A small network was trained on invented records. Each row is its activation on one of them, seen along a few directions.
Each row is followed by the record's values for the fields SADAD, FEGO, SEPU, KIMU, TUFOM, DEG.
Not every record has every field; a missing one is written none.
Other fields move the rows too, some of them a lot.
In the rows, 500 means zero.
Random noise pushes rows far along 6 fixed directions. That doesn't count. These rows show it; they differ only by the noise:
[505 611 650 531 561 520 436 713 503 433 544 481 435 513 517 575 402 567
 575 493 467 448 331 507 447 440 472 607]
[398 341 657 523 654 458 611 603 526 526 544 523 728 485 445 489 470 542
 317 369 382 714 437 437 525 411 281 815]
[570 483 718 518 393 540 473 364 503 503 537 476 493 512 614 604 738 352
 435 555 397 430 402 439 624 593 580 448]
[590 640 646 477 428 496 471 665 365 428 446 465 396 454 497 497 408 464
 629 718 489 347 376 563 419 531 545 447]
[475 341 549 559 633 558 653 519 604 500 429 573 629 523 481 413 223 634
 472 509 462 626 523 563 575 261 220 659]
[496 426 662 496 382 475 565 474 367 536 400 464 660 413 451 527 648 432
 410 616 333 535 456 477 442 687 426 581]
[554 252 663 438 611 417 774 440 471 515 513 572 688 480 503 260 389 327
 289 637 524 639 563 505 728 262 345 594]
[513 618 580 601 674 522 509 782 706 402 565 494 483 598 593 566 327 704
 561 394 595 442 342 538 503 236 360 757]

[527 696 487 484 501 525 332 527 496 461 583 483 242 528 544 528 459 467
 656 481 582 351 471 477 489 542 702 325] => SADAD is kazar, FEGO is nomus, SEPU is none, KIMU is fum, TUFOM is simob, DEG is bimu
[530 518 252 584 422 534 584 364 731 501 272 448 628 489 582 528 523 701
 475 438 550 415 617 591 457 567 359 571] => SADAD is mul, FEGO is none, SEPU is none, KIMU is fum, TUFOM is simob, DEG is gotun
[523 502 337 648 412 672 454 288 781 553 373 518 401 690 666 613 585 709
 633 459 628 370 569 534 521 444 365 433] => SADAD is mul, FEGO is none, SEPU is none, KIMU is tep, TUFOM is simob, DEG is bimu
[442 470 534 499 669 428 543 441 648 474 606 459 530 652 539 388 530 458
 334 312 641 523 526 453 638 298 411 705] => SADAD is mul, FEGO is none, SEPU is none, KIMU is tep, TUFOM is simob, DEG is bimu
[528 514 552 546 345 663 348 396 483 523 524 529 376 519 600 698 703 470
 625 575 403 442 452 429 514 644 666 251] => SADAD is mul, FEGO is none, SEPU is saf, KIMU is tep, TUFOM is lum, DEG is none
[336 684 447 578 561 471 417 820 511 472 343 385 556 520 354 605 355 865
 686 365 436 490 381 569 161 565 262 786] => SADAD is kazar, FEGO is nomus, SEPU is none, KIMU is fum, TUFOM is simob, DEG is gotun
[630 699 589 535 550 541 427 606 586 376 628 517 328 487 641 595 452 495
 610 530 520 383 328 531 575 388 616 447] => SADAD is kazar, FEGO is gerag, SEPU is none, KIMU is fum, TUFOM is lum, DEG is gotun
[411 516 726 363 468 431 348 534 235 526 649 443 452 398 403 595 687 297
 379 362 303 598 370 381 445 714 639 500] => SADAD is mul, FEGO is none, SEPU is zuzez, KIMU is fum, TUFOM is lum, DEG is none
[630 289 279 573 443 745 582 199 674 528 424 723 481 455 605 418 278 537
 535 652 514 563 708 557 700 342 525 146] => SADAD is mul, FEGO is none, SEPU is saf, KIMU is tep, TUFOM is simob, DEG is none
[451 739 257 607 448 577 224 378 736 458 446 416 289 509 571 653 534 696
 620 172 554 295 520 495 399 655 630 454] => SADAD is kazar, FEGO is nomus, SEPU is none, KIMU is fum, TUFOM is simob, DEG is gotun
[499 480 626 446 670 466 454 563 527 517 734 521 441 613 560 521 574 409
 470 369 540 508 444 400 640 336 622 546] => SADAD is mul, FEGO is none, SEPU is saf, KIMU is fum, TUFOM is lum, DEG is none
[421 529 487 424 558 424 499 573 370 514 446 411 491 566 353 323 370 534
 485 494 589 487 532 528 379 466 409 621] => SADAD is mul, FEGO is none, SEPU is none, KIMU is tep, TUFOM is simob, DEG is bimu
[365 404 528 638 378 655 352 277 539 598 453 468 672 461 451 777 796 596
 372 274 155 639 499 397 399 857 463 566] => SADAD is mul, FEGO is none, SEPU is zuzez, KIMU is tep, TUFOM is simob, DEG is none
[553 565 450 465 541 404 515 553 565 475 625 506 374 571 552 421 478 414
 464 508 735 422 521 537 581 353 629 466] => SADAD is kazar, FEGO is gerag, SEPU is none, KIMU is fum, TUFOM is simob, DEG is bimu
[694 655 504 447 438 379 620 682 442 408 542 500 512 429 595 411 542 391
 502 722 683 366 463 540 490 427 626 453] => SADAD is kazar, FEGO is gerag, SEPU is saf, KIMU is fum, TUFOM is lum, DEG is none
[505 466 486 518 421 517 572 379 538 573 437 492 519 561 540 515 560 514
 502 549 530 491 577 526 525 514 423 497] => SADAD is kazar, FEGO is gerag, SEPU is none, KIMU is fum, TUFOM is simob, DEG is bimu
[465 681 355 562 564 466 450 788 454 404 417 476 583 343 354 531 329 714
 548 429 432 500 470 571 206 647 477 642] => SADAD is mul, FEGO is none, SEPU is saf, KIMU is fum, TUFOM is simob, DEG is none
[529 574 573 449 448 458 494 657 437 529 494 427 414 621 510 549 631 505
 599 602 651 368 462 536 434 492 515 552] => SADAD is mul, FEGO is none, SEPU is none, KIMU is fum, TUFOM is lum, DEG is bimu
[467 471 531 485 454 520 531 628 348 530 436 504 538 455 396 525 460 560
 642 617 437 507 472 518 370 549 433 534] => SADAD is kazar, FEGO is nomus, SEPU is saf, KIMU is tep, TUFOM is lum, DEG is none
[524 441 351 615 485 515 589 439 785 520 470 500 655 595 631 645 822 625
 435 388 577 504 550 459 552 513 482 627] => SADAD is mul, FEGO is none, SEPU is none, KIMU is fum, TUFOM is simob, DEG is bimu
[556 414 371 447 559 520 562 141 554 443 463 581 549 399 452 299 260 357
 334 428 390 524 624 593 678 485 528 330] => SADAD is mul, FEGO is none, SEPU is saf, KIMU is fum, TUFOM is simob, DEG is none
[556 567 530 410 374 504 498 431 224 446 247 431 419 358 341 354 255 439
 657 816 366 405 544 662 398 642 453 287] => SADAD is mul, FEGO is none, SEPU is none, KIMU is fum, TUFOM is simob, DEG is gotun
[640 543 584 481 402 446 553 308 545 434 479 414 518 516 645 521 743 298
 386 570 511 341 506 518 672 550 608 454] => SADAD is mul, FEGO is none, SEPU is saf, KIMU is fum, TUFOM is lum, DEG is none
[255 282 622 415 635 573 402 459 319 594 536 528 478 523 292 490 268 510
 479 336 270 784 506 455 456 461 368 514] => SADAD is mul, FEGO is none, SEPU is zuzez, KIMU is tep, TUFOM is lum, DEG is none
[536 412 534 594 362 774 328 184 615 546 495 603 440 520 634 757 635 549
 591 444 252 550 479 459 609 596 560 255] => SADAD is mul, FEGO is none, SEPU is saf, KIMU is fum, TUFOM is lum, DEG is none
[467 370 421 467 607 621 460 514 525 566 542 611 346 526 482 469 243 568
 604 552 555 618 552 505 550 319 500 374] => SADAD is mul, FEGO is none, SEPU is none, KIMU is tep, TUFOM is lum, DEG is bimu
[561 558 530 419 592 433 504 490 462 429 638 531 407 452 511 380 344 319
 444 499 538 496 485 504 603 397 627 370] => SADAD is kazar, FEGO is gerag, SEPU is saf, KIMU is fum, TUFOM is simob, DEG is none
[584 485 625 541 658 561 428 353 862 443 762 535 385 700 803 629 635 438
 403 228 593 453 393 439 859 155 610 489] => SADAD is mul, FEGO is none, SEPU is saf, KIMU is fum, TUFOM is lum, DEG is none
[372 450 579 503 411 577 306 291 367 541 397 466 476 444 355 654 458 484
 537 388 175 566 510 459 424 767 505 417] => SADAD is mul, FEGO is none, SEPU is zuzez, KIMU is fum, TUFOM is lum, DEG is none
[510 635 393 432 485 316 574 788 272 432 376 464 615 308 341 295 386 466
 458 666 594 423 514 603 244 650 501 584] => SADAD is mul, FEGO is none, SEPU is none, KIMU is tep, TUFOM is simob, DEG is gotun
[430 634 472 560 458 591 313 553 458 503 423 473 332 501 464 596 446 614
 711 535 450 398 448 539 374 590 508 425] => SADAD is kazar, FEGO is nomus, SEPU is none, KIMU is tep, TUFOM is simob, DEG is gotun
[428 511 513 564 398 542 474 496 505 555 448 463 574 481 485 652 641 609
 527 454 397 531 456 449 351 641 446 551] => SADAD is kazar, FEGO is gerag, SEPU is saf, KIMU is tep, TUFOM is lum, DEG is none
[600 529 320 572 403 471 648 491 631 540 438 535 556 527 632 460 658 518
 509 626 719 389 573 513 490 497 552 451] => SADAD is kazar, FEGO is gerag, SEPU is none, KIMU is tep, TUFOM is simob, DEG is bimu
[464 540 547 479 400 281 613 743 396 566 512 386 708 540 489 536 921 482
 363 519 682 489 483 428 338 678 469 799] => SADAD is kazar, FEGO is nomus, SEPU is none, KIMU is fum, TUFOM is simob, DEG is bimu
[503 436 517 475 499 629 461 367 441 506 436 564 357 528 484 448 201 522
 616 595 432 516 541 634 597 359 429 294] => SADAD is mul, FEGO is none, SEPU is zuzez, KIMU is fum, TUFOM is lum, DEG is none
[478 328 550 447 370 545 553 131 449 595 411 462 529 583 548 499 676 368
 409 521 422 498 612 524 672 550 455 397] => SADAD is mul, FEGO is none, SEPU is zuzez, KIMU is fum, TUFOM is lum, DEG is none
[500 431 524 446 372 468 623 438 292 551 289 417 652 369 364 415 480 495
 456 711 396 493 597 582 380 641 368 515] => SADAD is mul, FEGO is none, SEPU is zuzez, KIMU is tep, TUFOM is lum, DEG is none
[531 527 402 491 467 653 296 338 627 518 606 563 230 514 620 611 515 445
 573 413 510 442 481 413 577 572 778 177] => SADAD is mul, FEGO is none, SEPU is none, KIMU is tep, TUFOM is simob, DEG is bimu
[404 624 496 475 678 479 331 669 522 454 652 501 442 473 459 544 387 543
 488 221 441 587 348 452 421 503 547 565] => SADAD is mul, FEGO is none, SEPU is none, KIMU is fum, TUFOM is simob, DEG is gotun
[451 515 397 558 599 504 556 599 678 571 550 528 560 562 571 537 538 624
 486 359 642 485 506 450 560 393 467 700] => SADAD is kazar, FEGO is nomus, SEPU is none, KIMU is tep, TUFOM is simob, DEG is gotun
[522 550 354 516 473 506 499 485 440 521 471 561 496 433 414 459 444 550
 532 454 453 516 552 488 405 611 601 414] => SADAD is kazar, FEGO is gerag, SEPU is saf, KIMU is fum, TUFOM is simob, DEG is none

Which values does each new row have?
[344 761 498 411 626 463 190 913 282 479 656 461 227 532 326 582 368 601
 689 296 523 494 345 399 191 652 686 539] => SADAD is mul, FEGO is none, SEPU is none, KIMU is fum, TUFOM is simob, DEG is bimu
[641 617 555 560 323 544 414 152 655 457 578 442 425 522 722 657 851 303
 414 455 454 302 462 458 688 669 727 294] => SADAD is kazar, FEGO is gerag, SEPU is saf, KIMU is fum, TUFOM is simob, DEG is none
[493 469 606 403 531 444 530 504 419 565 569 516 465 480 509 462 520 373
 463 552 536 532 493 459 597 433 559 492] => SADAD is kazar, FEGO is nomus, SEPU is none, KIMU is fum, TUFOM is lum, DEG is gotun
[456 403 544 564 541 653 398 329 616 514 551 536 529 497 510 614 516 604
 486 349 303 647 482 469 565 539 408 513] => SADAD is mul, FEGO is none, SEPU is none, KIMU is fum, TUFOM is simob, DEG is bimu
[510 509 720 379 468 505 348 565 238 501 699 537 384 383 476 568 636 242
 474 562 332 583 349 358 488 636 764 308] => SADAD is mul, FEGO is none, SEPU is saf, KIMU is tep, TUFOM is lum, DEG is none
[479 461 559 518 602 508 500 477 583 508 675 562 501 534 576 576 545 466
 433 356 463 613 450 425 611 389 545 527] => SADAD is kazar, FEGO is gerag, SEPU is saf, KIMU is fum, TUFOM is lum, DEG is none
[569 730 585 503 571 463 452 817 456 384 533 476 378 513 524 482 263 586
 623 605 602 339 363 648 454 334 485 574] => SADAD is mul, FEGO is none, SEPU is zuzez, KIMU is fum, TUFOM is lum, DEG is none
[569 384 555 367 390 403 642 461 188 606 440 512 491 407 446 335 568 260
 485 838 524 507 535 520 533 539 550 369] => SADAD is kazar, FEGO is gerag, SEPU is none, KIMU is tep, TUFOM is lum, DEG is gotun
[418 420 451 605 410 729 360 429 557 553 443 573 511 490 514 726 552 681
 611 429 295 613 480 444 404 635 462 408] => SADAD is mul, FEGO is none, SEPU is saf, KIMU is tep, TUFOM is lum, DEG is none
[542 469 339 449 557 585 464 692 491 485 624 687 352 444 496 445 309 512
 619 613 645 577 536 446 452 421 691 273] => SADAD is mul, FEGO is none, SEPU is none, KIMU is tep, TUFOM is simob, DEG is bimu
[649 603 498 565 368 536 485 450 646 473 512 494 373 617 690 603 767 494
 624 645 677 298 489 504 587 497 625 333] => SADAD is kazar, FEGO is nomus, SEPU is none, KIMU is fum, TUFOM is simob, DEG is bimu
[564 518 371 503 408 474 653 401 532 471 335 442 529 545 524 356 403 544
 478 634 634 346 604 671 517 404 378 486] => SADAD is mul, FEGO is none, SEPU is zuzez, KIMU is tep, TUFOM is simob, DEG is none
[327 148 727 330 597 376 624 290 280 622 567 502 719 502 362 331 589 225
 161 382 336 837 590 380 699 484 346 608] => SADAD is mul, FEGO is none, SEPU is zuzez, KIMU is fum, TUFOM is lum, DEG is none
[496 524 320 618 394 569 504 485 560 544 385 539 547 505 471 521 509 645
 576 541 565 478 567 551 340 588 432 504] => SADAD is kazar, FEGO is gerag, SEPU is none, KIMU is tep, TUFOM is simob, DEG is bimu
[443 414 676 462 488 521 422 539 378 550 605 497 556 472 497 652 746 408
 447 445 327 606 378 378 477 611 562 546] => SADAD is mul, FEGO is none, SEPU is saf, KIMU is tep, TUFOM is lum, DEG is none
[482 370 404 479 518 488 669 532 390 516 316 498 660 408 335 303 280 598
 508 700 485 610 629 603 391 491 264 570] => SADAD is mul, FEGO is none, SEPU is none, KIMU is tep, TUFOM is simob, DEG is bimu
[506 491 673 451 534 548 435 305 425 468 576 458 393 572 510 432 423 338
 460 474 412 454 448 486 710 430 510 411] => SADAD is mul, FEGO is none, SEPU is zuzez, KIMU is tep, TUFOM is simob, DEG is none
[568 552 474 503 536 601 499 631 442 476 514 592 343 491 495 455 195 578
 717 675 530 472 470 569 465 315 506 343] => SADAD is kazar, FEGO is gerag, SEPU is saf, KIMU is tep, TUFOM is lum, DEG is none
[505 489 321 478 380 374 617 582 415 506 387 465 772 292 404 445 663 465
 293 527 496 528 578 471 268 801 535 587] => SADAD is mul, FEGO is none, SEPU is saf, KIMU is tep, TUFOM is simob, DEG is none
[443 314 455 427 614 390 675 368 423 536 465 538 700 416 316 219 191 411
 281 472 459 701 682 552 545 402 323 559] => SADAD is kazar, FEGO is gerag, SEPU is zuzez, KIMU is fum, TUFOM is simob, DEG is none
